These are the activations of a small neural network, seen along a few directions. Each row is one input.
Each table varies a few parts of the input and shows all the possible inputs, shuffled.
Descriptions start from the smaller parts, as in this example, which fits no table here: one of 6 places along a line, together with either a single point or one of 9 places around a ring or (one of 2 separate values, together with one of 8 places around a ring).
Shared parts are said once, and a part with two or three values counts as separate values.

Other details of the inputs vary at random and push rows far along three fixed directions, the same in every table; ignore that.

Rows:
row 1: -611; -213; 111; -170; -78; 254; -33; -1; -65; -113; 399
row 2: 108; 296; -259; 227; 2; -389; -101; -313; 298; -290; -312
row 3: 220; 69; 89; 173; -153; -391; 165; 177; -244; 283; -336
row 4: -267; -275; 110; -285; 104; 466; -59; 94; 15; 3; 449
row 5: -18; -92; 254; 445; 293; 368; -28; -111; -202; 178; 95
row 6: 516; 61; 118; 249; -247; -90; 27; 182; -343; 194; -52
row 7: -149; 20; -64; 146; 656; 338; -16; -457; 456; -14; -160
row 8: -578; -344; -27; -158; 17; 227; -64; 89; -69; 3; 380
row 9: -570; -247; 10; -177; 21; 259; 10; 48; -122; -90; 415
row 10: 484; 129; 103; 194; -285; -100; -9; 123; -225; 108; -63
row 11: -64; -91; 505; 406; 186; 392; 93; -90; -240; 309; 25
row 12: 111; -192; -147; -581; -127; -43; -48; 248; 157; -125; 4
row 13: 360; 167; -88; 120; -71; -137; -136; -152; 118; -176; -228
row 14: -549; -208; 7; -182; -12; 277; 1; 47; -65; -13; 459
row 15: 493; 17; 461; 270; -433; -93; 100; 357; -629; 331; -87
row 16: 109; 26; -139; -545; -302; 32; -106; 132; 94; -184; 93
row 17: 84; -148; 492; 546; 60; 399; 77; 135; -525; 470; 236
row 18: -68; -59; -170; -534; -210; -266; 114; 273; 69; -131; 64
row 19: -228; -219; 431; 476; 154; 133; 268; 121; -360; 498; 6
row 20: -346; 65; -34; 360; 401; 145; 47; -364; 105; 107; -80
row 21: -259; 30; -165; 461; 393; 77; -85; -365; 213; -81; 77
row 22: 113; -24; -48; -584; -225; 21; -2; 191; 163; -149; 93
row 23: 77; -76; 9; -579; -237; -15; -11; 186; 133; -217; 31
row 24: 446; 72; 155; 66; -70; -90; 128; 156; -247; 268; -248
row 25: 134; -165; -186; -560; -143; -51; -129; 230; 123; -142; 25
row 26: 76; -244; 190; 477; 138; 297; -87; 17; -267; 246; 153
row 27: -90; 20; -155; -373; -367; -299; -119; 178; 60; -330; 121
row 28: 81; 377; -146; 76; 88; -324; 66; -262; 328; -53; -396
row 29: 429; 187; 116; 150; -179; -90; -17; 72; -133; 123; -159
row 30: -439; -251; -57; -3; -28; 219; -99; 68; -42; -130; 612
row 31: -317; 56; -176; 482; 455; 100; -95; -458; 267; -187; 31
row 32: 88; 255; -432; 134; 204; -444; -154; -297; 447; -211; -458
row 33: 192; -97; -257; -385; -210; -35; -181; 160; 42; -342; 191
row 34: 202; 193; 247; 148; -241; -294; 306; 168; -225; 288; -248
row 35: -421; 149; -208; 296; 724; 118; -29; -618; 570; -95; -188
row 36: -282; -313; 111; -284; 134; 449; -50; 93; -40; -65; 407
row 37: -55; 19; -185; -510; -269; -261; 33; 228; 72; -150; 105
row 38: 366; 90; -169; 89; 79; -156; -157; -71; 133; -14; -325
row 39: 536; 24; 47; 165; -242; -139; 13; 225; -347; 149; -69
row 40: -218; -151; 540; 504; 122; 186; 364; 126; -510; 472; 77
row 41: 312; 220; -96; 33; 51; -35; -2; -168; 81; 56; -332
row 42: -340; 98; -154; 433; 544; 96; -93; -449; 332; -67; -37
row 43: 139; -63; -236; -559; -191; 5; -101; 177; 43; -180; 59
row 44: 15; -107; 233; 440; 283; 357; -31; -68; -197; 253; 119
row 45: 120; 376; -404; 147; 50; -376; -123; -354; 464; -316; -276
row 46: 228; 158; 100; 345; -151; -338; 132; 120; -338; 153; -206
row 47: -582; -231; 167; -194; -10; 227; -5; 45; 5; -105; 411
row 48: 175; 173; 100; 189; -64; -321; 216; 58; -210; 165; -312
row 49: 356; 136; 35; 79; -40; -50; 64; -19; -172; 104; -322
row 50: 58; 324; -257; -5; 223; -330; 116; -307; 453; -99; -459
row 51: -459; 113; 58; 313; 534; 143; 70; -534; 453; -80; -201
row 52: -28; 38; -269; -393; -298; -289; -91; 213; 71; -244; 173
row 53: 409; 79; 339; 124; -367; -65; 124; 197; -470; 272; -234
row 54: -315; -384; 5; -247; 83; 449; -158; 76; -32; 4; 358
row 55: 136; -70; -100; -595; -167; 4; 16; 224; 137; -135; 78
row 56: -289; -225; 170; -276; 43; 475; -66; 78; 46; -18; 454
row 57: 295; 32; -31; 343; -267; -419; 36; 185; -299; 156; -167
row 58: -46; 82; -208; -381; -360; -276; -102; 199; 99; -258; 180
row 59: 126; -106; -99; -596; -142; -12; 21; 222; 71; -193; 46
row 60: -7; 444; -345; 49; 149; -295; -25; -459; 496; -197; -466
Each input here is: one of 2 separate values, together with one of 5 places along a line, together with one of 6 places along a line.
The inputs of row 42 and row 44 match in every part but the choice among 2 separate values. If row 46 is changed in the same way as row 42 into row 44, which row does it become?
> row 5
The inputs of row 7 and row 18 match in every part but the choice among 2 separate values. If row 39 is changed in the same way as row 7 into row 18, which row does it become?
> row 21
Change only the place on the line of 5 in row 19. List by row number the other rows that result.
> row 3, row 8, row 32, row 57
Change only the place on the line of 5 in row 34. List by row number the other rows that result.
> row 28, row 45, row 58, row 60
A walk changes only the place on the line of 6. It starts at row 25 and steps to row 24. List the rest of the walk in order.
> row 36, row 4, row 56, row 11
Change only the choice among 2 separate values in row 33. List by row number the other rows that result.
> row 31

Rows:
row 61: 217; 95; -40; 11; -280; -273; 21; 157; -195; 38; -98
row 62: -202; -104; 557; 783; 460; 480; 149; -249; -299; 493; 6
row 63: 123; 312; -90; 279; 194; -256; 128; -298; 211; 59; -462
row 64: 13; 4; -4; -160; -218; -161; 97; 182; -167; 72; 5
row 65: -8; 236; -94; 149; 116; -177; 37; -206; 240; -106; -163
row 66: 336; 142; -203; -74; 196; -65; -32; -98; 241; -37; -243
row 67: 54; -134; 137; 154; -177; -51; 20; 208; -346; 126; 128
row 68: 262; 47; 137; 14; -213; -46; 23; 114; -199; 64; -70
row 69: -94; 56; -160; -131; 205; 206; -178; -261; 360; -277; 1
row 70: 158; -15; -27; -238; -312; -99; -41; 137; -91; -94; 39
row 71: -252; 91; -290; -74; 175; -6; -129; -266; 345; -254; 28
row 72: 259; -16; -32; -53; -212; -322; 69; 222; -185; 53; -193
row 73: -496; -313; 86; -346; -83; 230; 64; 227; -21; -101; 553
row 74: 152; 204; -101; 382; 184; -191; -26; -259; 110; 19; -343
row 75: 196; -41; 342; 186; -135; 79; 150; 166; -397; 320; -96
row 76: -385; -148; -33; 176; 366; 245; -69; -230; 197; -20; 97
row 77: 103; 163; -275; -255; 87; -184; -121; -152; 439; -202; -279
row 78: -19; -134; -62; -532; -179; 114; -65; 205; 44; -195; 170
row 79: -480; -265; 69; -249; -108; 261; -44; 188; -81; -103; 608
row 80: 91; -31; 250; 282; -127; -61; 177; 186; -451; 345; -74
row 81: 375; -13; -193; -416; -257; -137; -92; 269; -4; -131; 99
row 82: -401; -138; 26; 113; 318; 414; -138; -243; 251; -66; 286
The inputs of row 62 and row 70 match in every part but one. If row 64 is changed in the same way as row 62 into row 70, which row does it become?
> row 71
Describe the family of inputs behind these rows.
> one of 2 separate values, together with either a single point or one of 4 places along a line or one of 6 places along a line
Change only the place on the line of 4 in row 78. List by row number the other rows that result.
> row 62, row 75, row 77
